A small network was trained on invented records. Each row is its activation on one of them, seen along a few directions.
Records have a field called Sanif. Each example row is followed by its value.
The largest differences between rows may come from other fields.
In the rows, zero is written as 500.
Strong random noise was added to every row along 16 fixed directions; ignore it. To show where, here is one row again and again, with new noise each time:
[389 717 295 440 484 496 371 634 395 421 634 394 615 804 311 525 432 504
 617 544 544 592 227 428 430 462 480 333 613 540 490 674 628 447 569 312]
[767 653 698 568 376 433 604 617 239 612 482 520 318 527 383 573 281 548
 557 577 657 517 405 472 393 624 317 283 577 430 368 607 448 550 412 830]
[362 256 682 686 462 454 622 497 445 448 667 497 566 357 689 428 573 552
 497 482 449 674 424 759 510 458 443 551 568 698 395 538 285 623 592 292]
[705 576 697 248 589 281 266 565 798 537 687 566 468 589 724 393 215 703
 290 345 395 564 599 813 485 349 711 536 539 560 535 314 586 354 350 649]
[600 322 528 425 511 499 534 378 592 443 530 497 628 474 476 386 591 648
 381 514 608 598 482 543 693 479 375 368 468 507 601 525 500 398 454 368]
[626 479 597 355 275 433 631 596 472 517 512 505 507 895 437 505 790 594
 767 519 644 455 487 381 486 410 389 570 281 522 499 802 392 518 582 473]
[294 734 475 414 387 727 290 299 278 606 392 182 309 753 526 818 676 337
 446 701 433 480 534 444 331 353 770 660 701 581 410 591 670 562 600 612]
[554 411 619 451 591 640 597 456 468 812 506 402 306 564 474 361 382 353
 478 647 374 638 575 533 552 612 588 515 328 291 593 409 484 338 447 682]
[497 619 301 505 530 567 550 366 444 552 482 531 604 554 510 434 594 630
 563 687 767 583 287 628 436 327 467 186 566 664 467 669 515 633 442 311]
[483 629 712 659 262 277 384 584 487 460 502 680 501 727 452 616 465 704
 528 445 519 436 570 411 421 636 235 378 360 458 415 511 429 439 409 555]
[458 493 486 428 496 644 461 464 626 490 498 438 490 552 520 454 572 457
 363 426 488 497 552 541 446 358 632 628 436 486 535 430 568 464 553 483]
[391 236 725 836 483 577 798 795 510 316 671 473 654 601 449 342 642 459
 704 463 438 526 458 458 364 628 313 524 614 367 480 610 191 681 683 381]
[725 504 720 395 307 350 432 661 466 433 488 436 437 651 593 599 613 493
 553 434 581 496 539 492 398 344 569 629 627 598 513 582 534 559 662 478]
[540 665 486 527 417 550 517 710 517 674 434 462 515 301 428 507 296 360
 510 266 317 511 440 631 715 401 444 442 556 691 427 448 484 366 536 704]
[719 475 485  62 451 395 352 468 650 560 602 534 426 605 587 409 454 586
 302 403 484 579 502 627 572 331 695 677 219 547 637 369 651 277 487 383]
[611 511 563 694 585 515 328 221 515 485 517 320 566 394 474 500 579 859
 552 284 467 327 536 726 735 380 551 405 480 504 517 745 378 489 142 696]
[164 626 489 568 597 300 195 350 450 355 630 289 611 674 507 665 362 601
 583 381 570 553 545 512 575 483 407 543 633 657 385 716 596 453 414 568]
[696 464 549 589 425 398 581 599 437 487 475 586 524 358 434 463 452 580
 583 361 547 382 499 477 561 588 299 463 340 459 569 484 355 516 427 508]

[511 524 563 730 590 480 423 581 668 508 564 524 690 399 499 427 446 719
 595 339 148 346 550 681 725 566 467 322 630 478 555 476 272 447 278 589] : d8
[671 273 801 727 367 416 296 266 201 258 366 253 321 193 603 777 682 489
 299 443 652 487 611 441 436 484 604 697 763 488 515 526 604 646 589 438] : d7
[285 669 459 529 449 649 431 208 453 646 299 332 592 447 526 778 655 552
 515 584 364 359 652 547 803 449 369 398 734 759 388 613 424 505 364 794] : d2
[481 753 386 685 479 424 406 535 418 548 452 595 490 429 502 545 366 570
 603 403 573 344 449 570 337 467 448 409 391 552 470 469 453 626 366 500] : d6
[712 572 403 435 328 472 449 555 439 755 309 581 415 272 483 506 517 392
 507 445 367 552 391 589 733 372 602 405 366 660 561 427 579 331 545 373] : d5
[652 506 685 830 383 609 550 737 521 444 514 479 380 631 330 355 577 501
 613 236 563 444 432 480 249 379 633 540 325 246 455 670 467 538 552 578] : d1
[402 637 445 618 433 590 411 759 315 457 530 413 448 444 306 608 287 243
 432 468 276 568 319 374 420 642 529 468 718 422 458 374 620 418 674 462] : d3
[484 478 608 594 347 630 548 589 402 454 435 509 422 359 485 600 510 355
 294 549 431 579 458 463 423 536 498 477 730 513 402 369 542 529 677 495] : d4
[407 534 873 696 104 355 288 431 272 509 586 546 386 692 575 755 627 743
 354 650 306 690 391 631 484 559 455 326 643 636 268 585 450 422 503 388] : d2
[109 292 627 526 507 394 581 369 527 491 615 589 465 770 662 465 616 450
 536 716 601 772 592 459 382 579 447 626 353 527 359 579 490 513 630 339] : d5
[416 561 530 491 516 723 588 489 599 441 546 445 536 560 474 487 515 535
 349 525 536 532 451 573 414 391 528 434 720 530 337 552 513 567 518 691] : d1
[784 765 367 400 470 592 564 553 531 634 499 596 492 505 392 430 411 705
 516 447 550 377 295 666 486 354 539 245 425 531 448 581 474 514 291 702] : d7
[651 674 157 391 569 552 431 487 296 352 354 451 645 438 313 670 510 483
 508 769 598 289 396 190 480 706 346 221 830 386 747 390 602 619 468 310] : d8
[354 483 486 590 654 550 731 661 602 529 517 588 545 412 717 422 461 336
 655 533 460 370 628 584 252 498 510 668 592 553 477 351 286 814 586 549] : d4
[367 713 532 447 628 311 390 575 386 663 664 431 431 849 640 611 354 533
 852 703 273 438 526 561 352 621 632 545 609 513 459 603 380 605 377 655] : d3
[354 457 631 801 524 571 326 527 640 284 621 407 557 548 497 442 556 600
 399 257 405 442 528 595 339 408 644 606 539 374 489 493 489 537 487 425] : d6

Which value of Sanif does each new row have?
[486 641 458 727 417 415 369 570 215 328 527 423 442 473 499 638 515 506
 648 437 666 470 309 515 224 386 597 516 681 600 373 705 529 747 593 325] : d8
[766 448 605 406 496 649 886 622 342 639 462 553 281 353 692 424 502 313
 491 755 708 517 444 607 129 428 596 563 639 520 459 391 373 870 649 588] : d6
[589 488 512 595 344 608 592 724 658 293 390 604 591 498 244 436 560 449
 408 234 628 399 532 254 487 493 301 486 412 344 502 481 555 416 640 529] : d8
[535 481 546 278 640 373 489 448 584 593 587 461 479 643 601 379 330 490
 481 590 719 740 514 598 520 406 514 449 527 584 501 558 635 418 497 554] : d6
[536 558 297 154 585 674 666 501 702 260 468 516 684 344 522 553 513 493
 294 408 651 249 592 437 479 393 380 655 712 634 484 365 498 678 547 682] : d2
[250 484 517 325 469 519 644 730 658 357 759 541 586 741 527 462 468 457
 523 368 387 522 462 513 364 467 475 795 434 591 322 524 401 528 671 548] : d7
[338 575 584 503 336 463 446 601 568 360 312 500 582 656 361 749 564 348
 466 473 481 376 745  94 553 675 205 558 622 446 479 423 592 400 651 672] : d3
[760 308 495 514 579 370 591 365 361 395 514 471 636 203 545 482 567 703
 569 557 647 495 391 599 727 536 350 307 694 621 574 642 370 621 386 379] : d3
